A small network was shown many inputs. Here are its activations along a few directions, one row for each input.
Each table varies a few parts of the input and shows all the possible inputs, shuffled.
A made-up example of a description, with smaller parts first: one of 3 separate values, together with either a single point or one of 11 places along a line or (one of 5 places around a ring, together with one of 6 places along a line).
Shared parts are said once, and a part with two or three values counts as separate values.
In the rows, 128 means zero.

Other details of the inputs vary at random and push rows far along two fixed directions, the same in every table; ignore that.
These rows show it; all are for the same input, with only those details redrawn:
[179 160 109 122 171 105 128 111 155 146 155 133]
[188 173 104 126 175 106 134 105 166 143 158 134]
[157  99 148 116 236 114  99  58 130 168 151 142]
[108  67 152 111 160 111  67 120  94 171 142 112]
[119 101 126 117 121 103  83 153 104 156 142 108]
[140 120 123 116 140 103  99 139 123 155 144 116]
[187 213  68 129  76  93 147 188 171 125 155 114]
[110 104 120 112  91 102  83 180 101 152 141  99]

Table:
row 1: [162 136 127 154 144 160 196  85 146 130 143 166]
row 2: [126 119 158 119  78 152 113 134  95  96 124 114]
row 3: [113 166 105 134  58 148 160 168 126  94 102 108]
row 4: [131 157  97 118 100  96 132 154 120 129 120  95]
row 5: [147 160  91 158 129 135 199 128 166 139 120 137]
row 6: [175 144 138 141  90 134 148 116 115 111 132 130]
row 7: [109 127 129 132 188 158 154  65 137 121 100 131]
row 8: [113 142  87 134  92 106 133 176 140 151 125 102]
row 9: [114 112 172 120  88 127  77 159 103 108 128 128]
row 10: [171 192 116 122  46 128 124 175 132  82 131 106]
row 11: [110 104 120 112  91 102  83 180 101 152 141  99]
row 12: [ 43  87 137 124 134 128  97 142 114 139  91 120]
row 13: [ 67  86 121 136  92 131 139 142  85 142  95 102]
row 14: [146 140 110 122 159 106 138 116 148 147 143 121]
row 15: [ 64  97 126 120 161 144 108 111 106 135  92 103]
row 16: [202 197 103 134 138 113 159 113 149 116 139 129]
row 17: [ 74  81 131 108 108 100  90 177 114 133 132 111]
row 18: [112 113 160 113 179 119  60 108 127 139 125 132]
row 19: [103 105 127 133 114 145 154 144 135 125 126 152]
row 20: [140 135 110 130 206 116 139  96 180 139 133 151]
row 21: [146 111 148 154 168 159 173  45 118 125 125 149]
row 22: [123 142 145 133 174 154 158  88 151 118 114 164]
row 23: [126 127 115 141 107 140 176 138 130 138 131 134]
row 24: [135 141 157 133  78 143 120 153 121  97 127 146]
row 25: [110  93 126 132 232 134 142  72 162 150 121 158]
row 26: [145 107 151 133  78 137 137 141 108 127 151 132]
row 27: [168 186 131 137 118 151 168 117 168  94 129 167]
row 28: [122 189  93 126 120 110 135 161 169 115 109 130]
row 29: [ 99 146 125 142 140 147 155 124 153 122  99 146]
row 30: [146  94 162 132 178 150 143  40 103 134 129 150]
row 31: [169 158 114 120 177 104 120 121 171 126 155 149]
row 32: [ 89  92 152 104 145 118  50 126  84 130 120  91]
row 33: [120 101 140 130  74 142 148 148 105 133 143 132]
row 34: [142 119 141 137 118 147 152 124 145 115 145 163]
row 35: [120  88 156 116  76 114  89 146  66 126 130 102]
row 36: [162 188 109 115 105 126 130 148 136  94 128 114]
row 37: [105 103 143 116 240 141  98  40 131 141 112 118]
row 38: [122  82 160 115  89 125  95 155  84 142 151 119]
row 39: [119 141 139 112  94 124  97 178 119 112 118 128]
row 40: [109 108 145 107 200 132  90  78 116 131 116 106]
row 41: [ 83 107 108 140  85 132 155 178 142 124 110 132]
row 42: [ 96 130  91 149  99 119 149 169 138 151 118 106]
row 43: [ 97 108 111 120 131 108 112 132 104 150 104  97]
row 44: [158 147 127 160 147 160 192  94 174 106 146 182]
row 45: [117  75 151 117 133 124  92 135  91 156 139 119]
row 46: [156 151 139 130 143 165 150  78 133  98 126 144]
row 47: [172 179 100 126  91 109 146 184 168 104 147 143]
row 48: [139  66 187 132 174 153 113  81 118 129 150 169]
row 49: [137 116 135 136 179 145 169  59 120 137 115 141]
row 50: [106  68 173 121  99 126  75 162  95 126 150 130]
row 51: [190 223  67 129  73  88 143 173 156 112 133 104]
row 52: [160 196 119 157 106 154 192 119 177  87 122 169]
row 53: [ 62  78 163 142  81 171 111 130  75 110 108 112]
row 54: [ 75 125 129 115  80 104  84 192 114 118 109 103]
row 55: [125 142  99 141 168 119 161  94 138 143 103 119]
The inputs of row 33 and row 46 match in every part but one. If row 1 is changed in the same way as row 33 into row 46, which row does it become?
Answer: row 53
The inputs of row 4 and row 14 match in every part but one. If row 35 is changed in the same way as row 4 into row 14, which row does it become?
Answer: row 38
What is each input in this table made of?
Answer: one of 5 places around a ring, together with one of 11 places around a ring
Change only the place on the ring of 5 in row 29. List by row number the other rows that result.
Answer: row 5, row 7, row 13, row 41
A walk changes only the place on the ring of 11. It starts at row 44 and steps to row 19. List the rest of the walk in order.
Answer: row 41, row 25, row 20, row 17, row 31, row 47, row 50, row 48, row 34
A walk changes only the place on the ring of 5. It starts at row 6 and steps to row 26. List the rest of the walk in order.
Answer: row 48, row 24, row 2

Table:
row 56: [104 112 130 133  94 129 129 158 120 130 124 130]
row 57: [ 77  35 189 111 237 149  70  44  88 156 119 134]
row 58: [133 118 130 122  91 118 109 151 102 132 138 110]
row 59: [130 115 138 120  94 118 106 162 113 130 145 124]
row 60: [154 155 115 139 147 133 166 101 148 128 125 140]
row 61: [109 118 116 120 110 107 105 167 126 140 130 115]
row 62: [105 107 137 137  86 141 138 153 117 120 126 134]
row 63: [106 131 119 117 110 111  97 159 120 127 117 106]
row 64: [107 111 130 137  85 141 144 144 106 122 118 120]
row 65: [176 164 132 123 151 126 127 102 145 114 142 139]
row 66: [111 121 110 122 109 107 110 157 116 143 122 101]
row 67: [155 156 107 133 156 128 154 106 153 132 132 130]
row 68: [151 158 131 138 145 150 161  95 149 104 121 148]
row 69: [149 164 123 135 149 138 153 103 152 113 120 144]
row 70: [154 155 112 133 154 127 150 117 165 129 140 144]
The inputs of row 57 and row 70 match in every part but one. If row 63 is changed in the same way as row 57 into row 70, which row does it become?
Answer: row 61
What is each input in this table made of?
Answer: one of 3 separate values, together with either a single point or one of 4 places along a line
Change only the choice among 3 separate values in row 62. List by row number the other rows that result.
Answer: row 64, row 68
Change only the choice among 3 separate values in row 58. List by row number the other rows that result.
Answer: row 59, row 65
